A = [135 130 128 122 152 126 142 126 125 145 129 117 125]
Report the 4th entry.
122
Report the entry just right of 130.
128
Report the entry just left of 117.
129
Report the 5th-last entry.
125
